Each row below holds a small network's activations on one input, seen along a few directions.
In each table, some parts of the input vary, and every possible input appears once, in random order.
A made-up example of a description, with smaller parts first: values(2) and (point or line(9) or (line(4) and ring(5))).
Shared parts are said once, and a part with two or three values counts as separate values.
In the rows, zero is written as 128.

Other details of the inputs shift rows strongly along two fixed directions, in all tables alike. That doesn't count.

Table:
r1: [187 144 171 121 154  83 115 133 156 150 133]
r2: [184 107 139 179 129 142 127 241 191 134 115]
r3: [169 109 150  93 162  86 130 152 173 146 121]
r4: [189 103 180  96 141 121 130 124 155 144 130]
r5: [177 126 177 110 177  91 133 146 141 136 124]
r6: [101 163 120 125 123 125 138  79 111 149 127]
r7: [ 95 150 122 120 135  99 118 105  86 133 142]
r8: [ 96 131  92 115 133 102 131  96 114 130 122]
r9: [ 90 119 124 119 129 138 126  81 115 131 145]
r10: [104 136 109 111 135 127 112  84 106 107 137]
r11: [172 125 191 107 163 101 138 140 146 140 115]
r12: [ 97 161 128 124 114 112 122  87 103 147 134]
r13: [111 135  92 177  83 170 134 188 128 116 101]
r14: [101 153 109 121 151 119 143  94  96 134 131]
r15: [190 146 163 122 163  96 131 126 164 153 126]
r16: [ 95 115 111 124 139 124 128  87 110 125 162]
r17: [ 93 129  94 115 128  98 129  98 114 125 122]
r18: [119 133 109 171  90 201 110 179 113 113 115]
r19: [116 125  95 186 106 186 118 185 120 108 143]
r20: [101 130 109 112 142 133 114  87 104 124 142]
r21: [179 134 182 112 164 110 148 128 158 146 111]
r22: [110 154 122 182  85 167 121 196 100 119 121]
r23: [171 110 166 105 141  89 133 132 176 136 102]
r24: [105 129 121 101 113 136 131  82 104 118 136]
r25: [182  99 181 109 143 115 141 119 167 131 140]
r26: [110 130 107 104 127 126 126  88  99 114 146]
r27: [122 138 108 168  81 194 122 178 118  95 121]
r28: [ 74 119 110 118 127 113 136  97 128 150 128]
r29: [ 88 134  95 105 127  97 140 106 118 124 135]
r30: [208 105 152 177 120 162 133 223 172 108 138]
r31: [125 134  95 174 103 191 105 185 108 109 125]
r32: [100 131  92 161  86 172 134 203 130 124 110]
r33: [ 96 129 123 109 129 143 119  81 109 129 133]
r34: [ 98 134 124 108 122 137 117  78 111 111 128]
r35: [127 139  93 171  94 184 116 184 113  91 130]
r36: [175  93 167 118 141  86 136 126 167 142  98]
r37: [ 83 133 110 102 114 107 146 100 123 128 126]
r38: [ 97 113  95 127 128  95 131  92 106 131 117]
r39: [111 122 107 105 128 130 126  90  93 132 149]
r40: [173  96 183 115 152 115 132 122 172 137 142]
Description of these inputs: values(2) and (ring(5) or line(6) or ring(9)).
Changing only the values(2) part turns r3 into r32. The same change can be made to r8. Which row results? -> r13
Changing only the values(2) part turns r27 into r35. The same change can be made to r28. Which row results? -> r2
Change only the ring(5) part in r7. List by row number the other rows that result. -> r1, r5, r14, r15
Change only the ring(5) part in r12. List by row number the other rows that result. -> r6, r11, r21, r22

Table:
r41: [112 144 140 154 115 145 126 142 111 141 129]
r42: [141 105 148 112 146  89 141 141 169 125 119]
r43: [120 125 110 157 129 149 125 136 128 131 143]
r44: [172 102 147 106 146 111 126 129 148 115 148]
r45: [112 113 129 146 106 151 138 137 126 125 136]
r46: [120 134 123 150 105 155 115 126 132 131 115]
r47: [131 150 122 144 114 139 116 139 107 111 126]
r48: [163 112 131 124 152  90 133 130 159 145 103]
r49: [124 151 133 150 105 142 128 135 113 124 121]
r50: [110 106 124 143 120 151 122 146 120 125 143]
r51: [117 145 135 156 115 142 135 140 113 135 133]
r52: [117 130 112 140 137 162 132 142 125 130 132]
r53: [120 129  92 144 113 126 129 147 130 142 106]
r54: [108 111 134 144 106 154 128 139 125 131 131]
r55: [132 122 112 132 101 146 125 135 119  99 135]
r56: [125 136 118 152 105 152 124 124 133 125 119]
r57: [107 109 104 146 119 122 141 152 128 114 113]
r58: [126 148 127 142 114 142 106 141 106 117 122]
r59: [118 117 124 144 102 149 145 137 125 123 142]
r60: [113 127  95 158 128 123 135 144 135 125 108]
r61: [129 140 109 129 122 162 119 134 124 112 114]
r62: [123 111 111 138 120 147 119 143 118 105 144]
r63: [161 131 147 113 143  81 133 145 140 153 105]
r64: [104 150 114 151 125 114 138 158 126 124 118]
r65: [153 124 135 107 139  92 128 138 171 154 112]
r66: [116 123 115 154 129 152 116 138 127 137 139]
r67: [125 127 107 147 129 151 103 137 124 122 135]
r68: [163 103 162 103 135 117 109 124 149 118 123]
r69: [ 78 119 124  85 121 105 133  34 101 128 137]
r70: [116 123 129 123 104 163 137 138 123 113 112]
r71: [127 133 112 144 114 153 103 130 126 118 121]
r72: [168 121 144 104 167 127 120 127 153 127 127]
r73: [157 126 170 123 159 108 119 136 137 148 139]
r74: [123 150 130 153 111 140 142 140 112 134 139]
r75: [170 131 157 118 159 104 117 132 135 127 139]
r76: [168 105 157 105 135 114 118 122 151 112 127]
r77: [119 140 125 154 129 139 129 147 108 130 145]
r78: [110 152 110 134 109 115 131 164 120 142 115]
r79: [157  95 141 112 143  89 139 138 152 134 107]
r80: [ 73 109 115  91 144 103 134  47  96 133 161]
r81: [131 141 114 149 101 150 131 123 132 124 126]
r82: [115 135 121 141 123 165 139 135 130 136 121]
r83: [118 131 120 158 115 152 132 129 133 136 132]
r84: [ 77 150 134  93 130 100 121  41  86 144 130]
r85: [120 156 135 133 113 155 135 141 110 124 110]
r86: [126 130 106 154 125 147 132 136 128 129 150]
r87: [ 67 118 127  75 139 118 147  46  98 138 138]
r88: [135 133  97 147 124 146 120 135 124 115 146]
r89: [119 109 116 135 120 149 109 145 116 111 139]
r90: [ 86 156 120  73 147 107 125  49  79 125 128]
r91: [120 116 113 121 128 159 126 149 115 104 132]
r92: [174 122 147 117 144 116 112 114 158 124 123]
r93: [141 110 146 101 137  90 137 146 172 134 122]
r94: [166 122 155 127 141 116 139 115 163 146 136]
r95: [171 116 142 120 159 114 113 121 155 128 138]
r96: [156 138 177 110 153 121 142 133 140 147 120]
r97: [113 129 125 156 115 155 122 131 132 142 127]
r98: [116 145 127 138 137 152 136 154 105 130 134]
r99: [121 141 120 135 113 165 131 130 130 124 108]
r100: [ 69 113 117  73 153 115 141  53  93 133 149]
r101: [147 127 137 112 146  91 131 138 179 145 118]
r102: [125 148 118 131 137 150 123 152 102 115 130]
r103: [176 135 153 116 155 102 124 132 134 126 146]
r104: [156 104 173 109 126 120 121 120 155 131 117]
r105: [166 129 162 116 159 107 107 135 134 133 135]
r106: [156  99 141 103 134  90 135 141 154 142 108]
r107: [165 109 158  89 143 127 126 128 148 112 116]
r108: [119 140 106 151 122 114 136 155 108 133 106]
r109: [120 112 115 142 116 146 138 144 120 118 154]
r110: [147 122 139 124 155  90 135 133 177 136 115]
r111: [125 123 123 137  92 149 137 131 125 112 130]
r112: [125 144 121 152 125 137 136 147 107 129 151]
r113: [ 62 156 108  84 141  69 137  65 103 147 135]
r114: [112 142 110 155 129 113 139 155 114 124 110]
r115: [137 154 118 141 110 137 123 139 106 110 133]
r116: [147 107 144  96 130  90 134 146 164 143 116]
r117: [ 88 156 125  93 126  95 137  38  87 137 140]
r118: [138 139 103 143 110 148 119 128 127 111 131]
Describe the family of inputs behind these rows. -> values(3) and (ring(6) or (line(4) and ring(5)))
Changing only the values(3) part turns r64 into r110. The same change can be made to r98. Which row results? -> r52
Change only the ring(6) part in r106. List by row number the other rows that result. -> r42, r57, r79, r93, r116
Start at r54 and move only the ring(5) part, one step at a time. The first step leads to r50. Which rows follow, in order? -> r89, r68, r104
Start at r85 and move only the line(4) part, one step at a time. The first step leads to r84. Which rows follow, in order? -> r49, r117

Table:
r119: [180 130 169 104 152 122 145 118 133 131 150]
r120: [155 139 146 110 165  89 126 139 157 153 130]
r121: [159 115 149 106 121  83 132 125 168 142 123]
r122: [175 136 169  86 149 138 134 114 147 120 128]
r123: [168  98 169 108 147 108 125 124 134 122 149]
r124: [173 130 166  94 150 121  96 119 141 122 126]
r125: [161 106 174 101 143 143 145 108 163 141 142]
r126: [ 37 149  81  95 129  98 143  39  60 142 119]
r127: [175 107 161  99 148 123 147 118 143 125 154]
r128: [155 139 159 109 141  83 137 132 158 140 122]
r129: [113 149  88 174 116 162 126 196 114 135 114]
r130: [125 119 109 169  94 180 132 183 101 103 147]
r131: [175 128 163 129 155 132 121  94 162 142 135]
r132: [160 123 188 111 147 132 129 112 145 147 134]
r133: [113 148  99 176  97 157 138 189 115 122 102]
r134: [177 122 168 123 155 105 118 115 132 125 145]
r135: [171 105 155 124 152 133 123  95 172 137 139]
r136: [130 142 118 174  98 179 130 182  91 108 144]
r137: [128 119 100 172  94 173 108 182 103 104 150]
r138: [166 107 166  86 146 129 122 120 149 115 127]
r139: [168 127 178  95 148 123 112 119 138 117 122]
r140: [170 130 175  91 149 128 120 119 139 121 124]
r141: [159 114 147 108 126  83 132 125 167 143 118]
r142: [108 124  91 171  93 158 140 190 125 117 106]
r143: [110 155 100 176  91 151 137 191 123 118 115]
r144: [110 154  89 176 114 158 126 197 119 131 120]
r145: [117 124  89 173  77 157 133 182 125 124 103]
r146: [161 127 145 107 172  98 128 137 143 158 112]
r147: [166 129 154 113 135  88 132 123 150 153 102]
r148: [145 109 153 117 157  86 139 131 165 131 117]
r149: [169 125 154 111 137  92 133 123 144 153  97]
r150: [119 157 100 175  71 150 129 184 124 125 116]
r151: [ 47 136  85  67 122 145 138  23  73 111 150]
r152: [151 116 138 105 161  90 128 140 166 148 133]
r153: [124 125 100 153  92 189  97 178 116  93 127]
r154: [154 108 137 105 167  96 129 138 159 152 121]
r155: [ 41 157  81 103 109  91 134  35  72 144 125]
r156: [110 142 102 182 110 160 137 189 110 118 100]
r157: [ 37 134  73  98 105  92 136  36  82 139 129]
r158: [106 134  93 169  83 152 138 192 133 112 123]
r159: [ 46 128  84  87 125 129 111  24  72 105 144]
r160: [154  97 182 110 142 128 123 113 154 138 136]
r161: [150 101 151 113 161  94 141 131 155 136 106]
r162: [158 120 191 115 146 127 121 112 144 143 133]
r163: [107 146 102 185 109 156 136 189 116 118 105]
r164: [159 100 171 109 144 126 107 113 157 142 140]
r165: [105 132  92 171  88 152 138 192 132 112 119]
r166: [146 114 154 113 149  84 138 133 169 130 128]
r167: [ 62 129  66 109 133 118 127  14  69 117 170]
r168: [106 136  82 167 102 158 126 199 132 125 135]
r169: [118 141 122 178  93 192 104 171 113 125 134]
r170: [164 102 146 106 133  93 135 123 154 148 101]
r171: [ 27 155  86 110 136  92 140  43  72 132 131]
r172: [ 26 160  87 104 129  89 138  41  75 132 143]
r173: [148 104 151 115 159  90 139 131 160 135 111]
r174: [ 41 145 106 112 126 132 118  17  69 136 150]
r175: [145 112 152 115 154  84 138 133 168 131 124]
r176: [185 135 149 109 158 128 112 100 156 116 125]
r177: [128 117 102 182  98 174 118 175 107  97 146]
r178: [ 42 153 107  92 123 148 145  16  69 142 157]
r179: [181 112 141 104 154 129 114 101 165 111 129]
r180: [163 137 156 113 130  82 131 125 158 148 114]
r181: [156 103 148 104 149  94 143 131 154 140 104]
r182: [173 128 167 105 153 121 107 111 145 114 122]
r183: [111 123  79 167 114 167 129 197 118 130 113]
r184: [ 32 124 104  92 120 138 133  22  72 137 156]
r185: [190 128 150 128 160 111 123 104 143 126 148]
r186: [111 159  90 172 106 156 124 198 123 130 131]
r187: [151 111 149 108 145  86 141 131 164 135 114]
r188: [110 152 100 178  95 153 138 190 120 118 108]
r189: [118 122 112 154  91 192 112 178 113  89 123]
r190: [ 36 122  97 107 122 133 120  17  79 131 154]
r191: [133 142 108 177  98 172 106 182  93 109 146]
r192: [149 135 161 120 157  83 136 132 158 136 120]
r193: [106 131  81 171 110 159 127 197 129 126 123]
r194: [127 139 120 177  97 175 122 182  90 105 142]
Changing only one part turns r186 into r168. The same change can be made to r146. Which row results? -> r183
Changing only one part turns r129 into r154. The same change can be made to r171. Which row results? -> r148
Describe the family of inputs behind these rows. -> values(2) and ((values(3) and line(6)) or (line(4) and line(5)))
Change only the line(5) part in r128. List by row number the other rows that result. -> r126, r133, r143, r188
Start at r179 and move only the line(6) part, one step at a time. The first step leads to r159. Which rows follow, in order? -> r153, r189, r138, r151
